A small network was shown many inputs. Here are its activations along a few directions, one row for each input.
In each table, some parts of the input vary, and every possible input appears once, in random order.
A made-up example of a description, with smaller parts first: one of 8 places around a ring, together with either a single point or one of 11 places along a line or (one of 2 separate values, together with one of 6 places along a line).
Shared parts are said once, and a part with two or three values counts as separate values.

Other details of the inputs vary at random and push rows far along three fixed directions, the same in every table; ignore that.

Table:
R1: [ 13 -65  14 -38 -55  38   5 -29  27  81 -27 -23 -36]
R2: [-16  33  41  67   8   1 -72  -5 -37 -58   6  10 -17]
R3: [  25  -32  -30   36 -121  -38   37  -30  -47   66   61  -38  -38]
R4: [  2  25 -57  30 -32 -34  55   9 -19 -11  66 -31  -5]
R5: [  1   6  50  18 -16 -28 -64 -13 -50  -3   7  34  -1]
R6: [  4   1  68  42 -25   0 -92 -17 -31 -27   7  22 -44]
R7: [ -3  20  50  16  23 -18 -57  -3 -32 -28 -25  45  15]
R8: [ -4 -44   9  -8 -14  36  -7 -15  13  48 -40 -12  -4]
R9: [ 21 -32   2 -48 -12   2  24  -3  26  45 -24  10   2]
R10: [-33  53 -71  18  76  17  47  42  29 -82  46 -35  22]
R11: [  4  28  65   8  31 -24 -72   8 -22 -52  -8  59  -2]
R12: [ 12 -23   6 -69  27  11  20   7  42  33 -43  21  20]
R13: [-10 -34  -4 -33   3  48  17 -13  33  50 -49 -24   5]
R14: [ 18   7 -29   6 -25 -23  44   9   4  -7  34 -10 -15]
R15: [  6  40 -54   7  17 -24  65  31  21 -48  45 -13  -1]
R16: [  5 -42   9 -69   8  16   7 -10  20  68 -46  11  35]
R17: [-19 -29   3 -62  37  54   0  -6  39  41 -46 -15  22]
R18: [-12  -4  64  47 -18  -2 -97 -22 -50 -17  10  15 -25]
R19: [  8 -36   7 -56   6  14  17 -11  22  65 -64  14  29]
R20: [  29  -29  -30   50 -122  -37   45  -30  -45   60   43  -36  -41]
R21: [-13  50  29  22  53 -22 -41  15 -23 -64 -12  43  23]
R22: [ 11 -32  -4 -37 -13   5  27 -11  12  60 -42   4  19]
R23: [-14  -3  58   8  16  20 -86 -14 -21 -10 -19  17   0]
R24: [-10   9 -11 -49  57   7  14  16  23  -1 -23  15  47]
R25: [ 13   4 -44  33 -53 -29  54  -5 -20  14  33 -26 -13]
R26: [ -4  35 -57  15   8 -23  53  20  -4 -33  52 -23  15]
R27: [-23  20 -29 -61 122  51  30  40  89 -52 -39   0  39]
R28: [ -8  14 -57  61 -29   0  49   3  -2 -22  45 -55 -25]
R29: [-18  55 -54  30  62   9  36  44  35 -99  49 -21  -6]
R30: [ 16   2  57  17 -20 -27 -58  -8 -32 -16   4  41 -21]
Description of these inputs: one of 3 separate values, together with either one of 4 places along a line or one of 6 places along a line.
Q: Changing only the choice among 3 separate values turns R27 into R18. The same change can be made to R6. Which row results?
A: R23
Q: Change only the place on the line of 4 in R8. List by row number the other rows that result.
A: R2, R13, R28

Table:
R31: [ -8 -40  38 -55  12  37 -41 -14  18  43 -27   7   8]
R32: [-37  55 -64  -9  88  29  65  27  39 -47 -18 -34  53]
R33: [-25  46  47  39  28  -4 -90   5 -37 -78  41  20 -18]
R34: [-39  50 -28 -12 112  21  12  31  27 -60 -39   3  61]
R35: [   0    4 -105   57  -58  -20  105    3  -14   12   61  -73   -6]
R36: [ 13 -37  -4 -62  26  35  31   8  66  34 -66   9   8]
R37: [ 17  56  69  25  20 -75 -61  16 -48 -80  10  89 -10]
R38: [ -4  51   4  33  26   5   3  15  13 -77   8   4 -22]
R39: [  7 -49  52  -2 -55   4 -73 -30 -33  48  10   5 -33]
R40: [ 23  11 -92  47 -73  -9 119   5  24  -1  67 -70 -55]
R41: [ 32 -47  83  30 -63 -14 -73 -29 -31  32 -22  44 -44]
R42: [ -8 -39   3 -55 -13  42   0 -16  26  55 -13 -26  -6]
R43: [ 23 -48   1 -33 -17  18  23  -5  40  46 -43   7 -12]
R44: [ 25 -17  51   1 -71 -53 -40 -33 -77  68 -17  47  13]
R45: [  2  46  31  45  28  -9 -36  15  -5 -79   6  28 -23]
R46: [   6    7  -55  109 -111  -45   40  -21  -69   10   80  -60  -45]
R47: [ -3 -42 -30 -39  17  24  43  -5  24  64 -51 -14  45]
R48: [ 22 -26  18 -95   7 -17  -2  -7  14  63 -12  33  37]
R49: [  4 -56  -3 -53  -7  24   1  -4  25  58  -5 -11   8]
R50: [-27  46  11  59  15 -11 -34   0 -42 -52   5  -1   6]
R51: [-23  30 -28 -28  90  19  10  38  38 -60  24  -7  34]
Q: Changing only one part turns R48 into R37. The same change can be made to R31. Which row results?
A: R45
Q: Describe the family of inputs behind these rows.
A: one of 3 separate values, together with either a single point or one of 6 places along a line
Q: Change only the choice among 3 separate values in R36. List by row number the other rows that result.
A: R39, R46
